Each row below holds a small network's activations on one input, seen along a few directions.
In each table, some parts of the input vary, and every possible input appears once, in random order.
Descriptions start from the smaller parts, as in this example, which fits no table here: one of 6 places along a line, together with either a single point or one of 11 places along a line or (one of 2 separate values, together with one of 8 places around a ring).
Shared parts are said once, and a part with two or three values counts as separate values.

Other details of the inputs shift rows strongly along two fixed directions, in all tables alike. That doesn't count.
These rows show it; all are for the same input, with only those details redrawn:
[  4 -43  56  15  30 -14 -71 -13 -49 -15  58]
[  4 -43  57  15  30 -14 -71 -13 -50 -15  58]
[-80  32 -46  14 -10  -2   0   0 -56  54  -9]
[ 12   3  -6 -13  -2   8  -9  -4  32 -17 -30]
[-81  32 -47  14 -10  -2   1   0 -56  55  -9]
[ 12   3  -5 -13  -2   8  -9  -4  32 -17 -30]

Rows:
x1: [-75  40 -68  20 -10 -10   6  -7 -51  38  14]
x2: [-68  40 -35   2  -6   4  37  -8 -55  69  13]
x3: [ 17   5  10 -19  -2  11  34  -4  39  -8   0]
x4: [ 28   2  10 -16 -12  23  16  -2  20  -4 -26]
x5: [-68  42 -26   2  -9  -5  38   1 -54  69  10]
x6: [ -2 -44  60  14  30 -21 -68 -12 -47 -13  57]
x7: [ 32  11   6 -24  -3  10  30  -5  20 -10 -10]
x8: [ 22   1  13 -20  -9  20  15  -2  26   0 -24]
x9: [ 34 -26 -15  29   5  -9  25  29  34   3 -30]
x10: [ 15  17 -14 -17   2 -17  -7 -10  39 -23 -15]
x11: [ 30 -29 -19  26  11   0  20  23  42   8 -24]
x12: [-79  29 -51  25 -17   6   6   7 -59  44  -3]
x13: [-77  42 -63  10  -3 -18   1 -14 -48  48   8]
x14: [-73  28 -22  13 -24   7  30  17 -57  66   1]
x15: [-76  42 -61  19 -15 -22  10  -1 -53  37  11]
x16: [ 23   0  16 -11 -20  17  24  11  22 -10 -22]
x17: [ 39 -30 -20  26   7  -3  23  30  31  -1 -27]
x18: [ 30 -27 -12  26   9  -9  21  31  43   8 -27]
x19: [ 13   3  -5 -13  -2   8  -9  -4  32 -17 -30]
x20: [ 10  12 -18 -18   4 -15  -6 -16  42 -22 -14]
x21: [ 23  -1   8 -10 -16  28  21   5  23  -9 -19]
x22: [ -2 -36  40  16  31 -32 -63 -19 -35 -25  81]
x23: [ 19  -3  12 -14 -13  25  19   5  30  -6 -16]
x24: [ 18 -35  71  12  23 -12 -25  -8 -52 -12  82]
x25: [-65  26 -31  13 -27  13  32  16 -68  58   0]
x26: [ 27   3  19 -18 -15  12  19   4  19  -5 -29]
x27: [ 12  11 -25 -10   0  -3  -4 -11  42 -29  -5]
x28: [ 21   4  20 -20 -12  12  17   6  26   2 -27]
x29: [ 12 -42  55  16  25 -17 -68  -6 -61 -22  55]
x30: [ 26   9   2 -14  -4  21  33  -5  28 -12  -1]
x31: [-74  32 -49  18 -12   1   1   1 -62  50 -11]
x32: [  4  -2  -4  -7  -7   5  -2   4  39 -22 -24]
x33: [ 20   8   4 -18  -2  18  32  -5  35  -8   1]
x34: [ 29  13  12 -22  -4   4  31  -6  24  -8 -12]
x35: [ 12   3  -4  -3 -14   4   1   9  27 -27 -28]
x36: [ 11   6   2 -12  -5  -1  -7   4  32 -16 -33]
x37: [ 16   1 -10  -5 -12  10  -1  10  23 -30 -26]
x38: [-59  28 -27   6 -22   8  26   9 -71  62  -6]
x39: [ 12 -35  37  18  27 -28 -63 -13 -50 -35  79]
x40: [ 10 -41  63  18  24 -23 -67  -8 -57 -21  53]
x41: [ 36 -29 -21  30   9   3  21  23  36   3 -26]
x42: [ 18  18 -18 -14  -3 -16  -3 -12  30 -27 -18]
x43: [ 20  15 -25 -13   2  -5  -7 -18  32 -27 -14]
x44: [  6 -50  77  13  18  -4 -40  -3 -47  -3  69]
x45: [  8   0  -8  -6  -6  12  -4   3  35 -23 -22]
x46: [ 11  14 -17 -10  -2 -12  -3  -3  42 -28  -7]
x47: [ 29  12   4 -20   0  16  28 -11  25  -6  -9]
x48: [ 27 -32 -14  25  11  -7  22  25  47   7 -25]
x49: [ 17  -1  17 -21  -9  13  17   0  30   1 -25]
x50: [ 16 -31  39  11  31 -32 -67 -20 -52 -29  71]
x51: [ 19   9  11 -25   2   6  30 -10  35  -2  -8]
x52: [ 21  10  13 -18  -5   9  33   3  35  -8  -1]
x53: [  7   3  -1  -6 -10   4  -2  11  35 -22 -25]
x54: [ 23 -38  66  10  25  -7 -27  -7 -55 -15  84]
- Changing only one part turns x49 into x8. The same change can be made to x22. Which row results? => x27
- Changing only one part turns x48 into x11. The same change can be made to x51. Which row results? => x2
- What do these inputs look like to the network? => one of 6 places around a ring, together with either a single point or (one of 2 separate values, together with one of 4 places along a line)
- A walk changes only the place on the line of 4. It starts at x39 and steps to x37. List the rest of the walk in order. => x25, x54
- Which other rows agree with x42 in the place on the ring of 6? List them by row number. => x9, x15, x16, x24, x26, x34, x35, x40

Rows:
x55: [ 36   4 -46   3  -1   0  35   9  69 -22 -33]
x56: [  0   6   8  -8   6  -5 -13 -13 -20  -1  19]
x57: [-16  14  -9  -4  -6   3  21  -3 -24  25   2]
x58: [-18   1   1  13  -7   8  11  13 -27  18   7]
x59: [  9  25 -35 -12 -20  22  50  13  39  13 -61]
x60: [ -1  -9  10  -2  12  -6 -26 -11   6 -14   6]
x61: [ 87 -59  70  -4  23   0 -52  -6  34 -62  17]
x62: [ 28  13  -6 -27 -10  15  39  -3  68 -11 -39]
x63: [-18  -7  -6   7   0  -1  -8   4  -2  17  -5]
x64: [ -5 -17  20   8  11   3  -2   7 -12  16  14]
x65: [  2  -5   8   0   1  -2 -23  -5  -6 -26   8]
x66: [-15  11   4  -3  -4  -5  -9  -7 -25  -3  26]
x67: [-15   1  -3   6   7  -6 -25  -9 -28   2   9]
x68: [-17   6   8  -5   8  -9 -12 -13 -15   9  26]
x69: [-25   7 -20  16   0 -24   6  13 -14  25 -10]
x70: [-23  14  -4   2 -12   5  20   1 -27  17  11]
x71: [ -9  -8   0  11  -8   2 -12   8 -16  -1   3]
- What do these inputs look like to the network? => either one of 2 separate values or (one of 3 separate values, together with one of 5 places around a ring)
- What sort of input is x65? => one of 3 separate values, together with one of 5 places around a ring

Rows:
x72: [-54   5   6  17 -11   1   6  16 -61  34  20]
x73: [-11  33 -18 -31 -25  22  21  -1  31  11 -57]
x74: [-49   6  -3  19  -9 -17  11  13 -52  36  32]
x75: [ 40 -26  56   0  29 -24 -42 -17 -28 -35  67]
x76: [-42   5 -24  23  -5   2 -21   2 -66  29  11]
x77: [ 29 -61  69  22  33  -9 -56   2 -23 -12  34]
x78: [ -1  48 -43 -29 -23  11  32 -13  28 -12 -43]
x79: [-54  -7 -13  37  -3  -2  -4  21 -53  35  13]
x80: [-44  19  -6   5 -14   5 -10  -4 -74  29  17]
x81: [-58  22  -3  -4   3 -11 -16 -21 -53  33  23]
x82: [-17  29 -55 -10 -16   9  18  -2  46 -14 -40]
x83: [-53  22 -12  10  -1 -18   2  -2 -45  25  40]
x84: [ 85 -36  29  -3   8  12  -8  11  57 -56 -30]
x85: [-59  15   0   7 -18   7 -12   2 -60  26  24]
x86: [ 15  24 -37 -12 -14  32  70   3  29  21 -29]
x87: [-44  14 -36  17   5 -11 -18 -12 -58  19  21]
x88: [-16  21 -45  -4 -27  22  17  13  38  -3 -51]
x89: [ 40 -42  73   7  18  -4 -37   1 -43 -26  45]
x90: [ 30 -59  51  30  26 -24 -44   9 -13 -26  58]
x91: [ 46 -42  64   9  20 -22 -32  -2 -34 -25  58]
x92: [ -6  27 -49 -10   0  -6  24  -1  52  11 -46]
x93: [  0  20 -30  -9 -18  34  69   8  44  18 -22]
x94: [  4  33 -63  -4  -7  -4  33   2  37  -1 -41]
x95: [-36  -3   5  12  12  11  22  -7 -46  62  35]
x96: [  1  24 -20 -19 -17  -1  44   8  40  19 -49]
x97: [-48  20  -3   2  10 -22  -5 -12 -46  40  29]
x98: [ 77 -40  33  -7  17  -8 -11   4  77 -41 -23]
x99: [ 25 -45  43  20  35 -25 -54  -6  -8 -37  67]
x100: [ 60  -9  36 -34   0   8 -15 -16  70 -76  -2]
x101: [ 66 -24  25 -26  20   2 -32 -19  78 -60 -20]
x102: [-12  20 -38 -12 -17  19  11   4  38  13 -64]
x103: [ -4  23 -11 -21 -19  17  39  12  32  18 -61]
x104: [ 90 -35  20  -2  10  -6  -3   8  65 -55 -17]
- Changing only one part turns x102 into x88. The same change can be made to x101. Which row results? => x82
- What do these inputs look like to the network? => one of 3 separate values, together with either a single point or (one of 2 separate values, together with one of 5 places around a ring)
- Which other rows agree with x76 in the choice among 3 separate values? List them by row number. => x75, x78, x80, x84, x86, x87, x89, x91, x94, x104
- Which other rows does x100 become when the choice among 2 separate values takes its other values? List them by row number. => x82
- Which other rows does x72 become when the place on the ring of 5 takes its other values? List them by row number. => x74, x83, x85, x100

Rows:
x105: [-27  -8  -1  17   9  -7 -36  -3 -50   9  20]
x106: [ 96 -41  17  -2  15   3  11  12  83 -42 -26]
x107: [-23 -14   9  14  19 -13 -38  -7 -32  10  24]
x108: [  2 -20  45  -2  11   6 -11  -3 -25  12  34]
x109: [ 85 -12  29 -30   3  17   3  -9  77 -73 -18]
x110: [-28  44 -35 -15 -32  17  56  11   8  41 -49]
x111: [ -4 -16  17   4  14 -14 -33 -14 -11  -9  37]
x112: [ -8 -13  31   4  -1  10  -8  -1 -48  15  31]
x113: [ 30  -9   8  -9   0   2 -21  -8  24 -39   5]
x114: [-27  -6   6  17  11 -20 -34  -3 -45  11  19]
x115: [-14  30 -35 -10 -17  -6  12   0  19   1 -25]
x116: [-33  52 -54 -14 -24   4  54   4  11  23 -43]
x117: [-14 -34  17  39   8  -8 -10  22 -32  13  27]
x118: [-35  47 -54 -13 -16  10  53  -1  21  27 -37]
- What do these inputs look like to the network? => either one of 2 separate values or (one of 3 separate values, together with one of 4 places along a line)
- What sort of input is x106? => one of 2 separate values
- Which other rows does x115 become when the place on the line of 4 takes its other values? List them by row number. => x110, x114, x116
- Which other rows belong to the same alternative as x106? List them by row number. => x117
